[[120 113 149 149 111 114]
 [116 108 150 150 112 108]
 [109  99 105 105 155  98]] >> 108

[[128 137 120 142 136 145]
 [100 125 127 114 120 114]] >> 114

[[121 133 111 139 127 137]
 [157 153 112 143 134 136]] >> 136

[[133 131 129 101 108 120]
 [133 131 132 113 113 120]] >> 120

[[110 107 142 129 119 110 131]
 [140 115 157 132 129 117 140]] >> 140

[[102 137 144 136]
 [110 131 126 147]
 [156 135 112 127]] >> 147

[[129 128 151 129 128 128 129]
 [130 129 128 130 128 129 149]
 [131 129 134 134 130 129 136]] >> 149

[[116 107 133 138 151 154 139]
 [139 114 140 144 150 149 144]
 [139 111 143 154 149 147 147]] >> 144

[[122 141 126 133 156]
 [122 141 126 133 156]
 [122 141 126 133 156]] >> 156
---
[[152 115 133 149 126]
 [155 130 111 146 112]
 [143 109 153 152 151]] Out: 143

[[124 146 114 108 144 107 151]
 [122 125 140 131 118 123 136]
 [145 112 127 152 127 135 121]] Out: 145

[[138 128 139 122 131 109 154]
 [126 133 130 128 124 148 154]
 [117 135 129 116 124 130 154]] Out: 117

[[140 125 116 119]
 [124 135 137 157]
 [142 112 109 116]] Out: 142

[[126 128 127 131 128 125]
 [138 140 111 115 125 133]
 [106 147 111 128 111 142]] Out: 106

[[131 151 116 129 128]
 [150 113 117 134 133]
 [114 126 139 127 121]] Out: 114

[[124 138 129 127 122 128 133]
 [100 130 130 129 126 136 124]
 [138 134 128 131 126 129 125]] Out: 138

[[110 157 144 132 106 105]
 [127 143 107 126 112 127]
 [131 136 136 133 112 100]] Out: 131
---
[[114 107 118 105 128 107]
 [105 123 106 103 145 121]] -> 105

[[117 132 147 123]
 [122 134 139 124]
 [148 104 109 131]] -> 122

[[115 109 117 133 140 127]
 [105 113 117 123 143 153]] -> 105

[[136 145 137 115 122 127 127]
 [134 138 137 110 113 136 123]
 [116 112 150 117 106 109 134]] -> 134

[[146 118 126 120 128 131]
 [121 121 116 122 129 145]
 [132 137 132 113 127 149]] -> 121

[[102 120 121 144 137 124 121]
 [127 129 113 128 147  99 126]] -> 127

[[129 123 125 125 130 133 132]
 [108 143 152 151 143 131 132]] -> 108

[[122 138 120 153 138]
 [120 135 118 131 144]
 [123 136 121 122 142]] -> 120
---
152	128	145	124	123
121	132	122	134	130
131	99	124	98	104
ans = 145

139	143	137	140	128	127	119
139	139	143	137	140	128	127
119	114	108	104	108	109	115
ans = 128

139	137	129	116	119	139
139	139	128	114	121	140
149	134	126	111	119	130
ans = 116

123	122	127	106	137	119	130
144	142	117	149	120	129	140
145	148	125	154	123	141	142
ans = 137

108	122	111	111	132	124
114	125	102	107	133	122
125	119	109	113	119	121
ans = 111

108	153	133	141
120	114	147	114
119	143	134	153
ans = 153

127	129	139	128	126
118	128	117	127	153
120	128	125	131	112
ans = 139
---
[135 142 139 152 148] → 139
[153 136 129 134 135 147 144] → 129
[150 126 139 123 138 145] → 139
[112 153 131 100] → 131
[132 131 131 102] → 131
[140 131 127 120 117 106 121] → 127
[144 152  99 140 129 116 123] → 99
[123 107 130 115 141 121 129] → 130
[124 144 117 136 146 147  98] → 117
---
[149 119 130 153 122] => 130, 153

[102 136 104 130 132 129 121] => 130, 136

[106 124 119 136 125 107 120] => 136, 136

[[113 125 101 126 148 128 122]
 [156 140 146 101 105 141 152]
 [121 128 135 136 131 135 119]] => 101, 156

[[116 139 126 105 140]
 [106 155 154 106 134]
 [117 150 153 105 134]] => 154, 155

[115 131 123 121 103 126 117] => 121, 131

[[127 112 127 147 121 140 128]
 [136 102 103 141 133 109 120]
 [146 134 144 129 138 153 144]] => 141, 153
---
[[121 114 124 127 135 132]
 [126 125 136 119 142 119]
 [131 108 137 149 118 113]] 108

[[126 125 128 138 126 126 126]
 [123 135 145 148 122 126 127]
 [118 123 127 124 155 122 124]] 123

[[142 131 118 113 132]
 [144 116 124 125 107]
 [126 126 127 124 139]] 126

[[126 128 124 125 118 136]
 [136 120 122 102 121 117]
 [130 122 116 155 127 131]] 122

[[132 134 128 130 128 120 134]
 [130 130 128 129 128 125 130]
 [108 110 129 130 130 155 124]] 110

[[147 155 104 151 122 119]
 [121 133 129 136 126 127]
 [128 133 129 139 127 127]] 133
---
[[108 134 115 115 109 107 110 124 142 108 115 135]
 [120 110 111 144 130 123 129 126 108 120 132 136]
 [128 111 115 113 109 122 139 121 117 129 133 128]
 [107 146 127 121 112 108 107 133 146 107 120 137]
 [127 146 134 144 140 131 116 134 147 123 117 116]
 [138 111 118 125 123 140 131 118 117 134 142 130]
 [122 143 147 110 111 120 123 146 143 116 143 146]
 [131 112 124 143 143 128 127 117 111 129 114 113]] | 129

[[120 129 126 127 127 123 128 129 123]
 [126 127 126 131 126 134 126 143 136]
 [125 136 126 126 125 124 122 140 131]
 [137 136 126 112 134 133 129 142 123]
 [124 132 126 127 127 126 140 115 130]
 [118 120 126 135 126 127 124 131 135]
 [138 138 126 121 128 126 124 153 124]
 [125 137 126 124 132 120 133 107 138]
 [140 130 126 117 132 121 136 127 123]
 [131 120 126 123 130 134 124 107 128]
 [121 118 126 129 139 133 133 113 136]
 [134 137 126 134 131 123 125 131 128]] | 125

[[138 148 122 144 134 129 143]
 [146 130 134 139 121 129 135]
 [125 129 142 134 114 153 128]
 [142 149 126 146 131 132 145]
 [127 127 110 124 145 105 128]
 [121 125 136 129 120 145 125]
 [147 145 134 147 122 137 143]
 [108 118 118 116 138 123 121]] | 138

[[125 118 130 134 133 121 113 121 135 115 131 112 125 134 139 131]
 [121 131 127 144 128 119 115 118 144 116 141 123 138 144 138 142]
 [126 134 122 122 120 129 136 129 121 135 124 138 129 121 116 124]
 [107 142 112 143 110 109 114 107 143 112 143 133 145 143 120 144]
 [130 116 131 123 133 128 123 129 123 124 121 116 118 123 133 121]
 [137 114 136 120 138 134 129 135 120 130 119 117 115 120 136 118]
 [125 119 130 133 132 121 115 122 133 116 130 113 125 133 138 130]
 [131 124 128 119 127 132 133 132 119 133 120 128 121 119 123 120]
 [107 140 112 142 111 110 114 108 142 112 142 133 144 142 120 143]] | 142

[[102 115 129 136 140 140 135 115 123 113]
 [109 115 124 135 133 140 141 140 132 118]
 [107 129 136 142 126 117 111 133 140 141]
 [112 127 140 138 138 137 116 122 113 126]
 [111 124 137 138 140 128 123 108 125 136]
 [111 134 136 131 120 105 135 151 129 111]
 [109 129 136 142 135 122 123 108 134 136]
 [107 124 136 144 144 119 123 108 130 128]] | 108

[[116 120 139 127 118 136 105 121 123 129]
 [116 118 129 133 113 118 120 113 134 125]
 [116 121 139 126 121 141 105 124 121 131]
 [118 114 124 142 128 114 141 126 137 127]
 [137 138 119 115 109 118 120 107 128 110]
 [117 116 136 138 144 145 127 146 120 141]
 [129 134 131 114 118 143 104 120 116 122]
 [122 122 132 126 112 119 113 112 130 120]
 [115 117 133 132 114 123 115 115 131 127]
 [113 118 139 130 120 137 108 123 124 132]
 [123 121 132 135 146 143 132 146 119 137]
 [116 119 133 130 113 123 113 114 130 125]] | 114
---
Q: [142 105 123 143 134 123]
A: 105
Q: [106 150 120 108 139 136 136]
A: 150
Q: [ 98 139 122 118 137]
A: 139
Q: [114 104 147 129]
A: 104
Q: [142 123 109 156 135]
A: 123
Q: [119 133 106 119 145 111 151]
A: 133
Q: [126 108 121 127 105]
A: 108
Q: [137 107 102 126 120]
A: 107
Q: [119 152 132 103 116 144 106]
A: 152
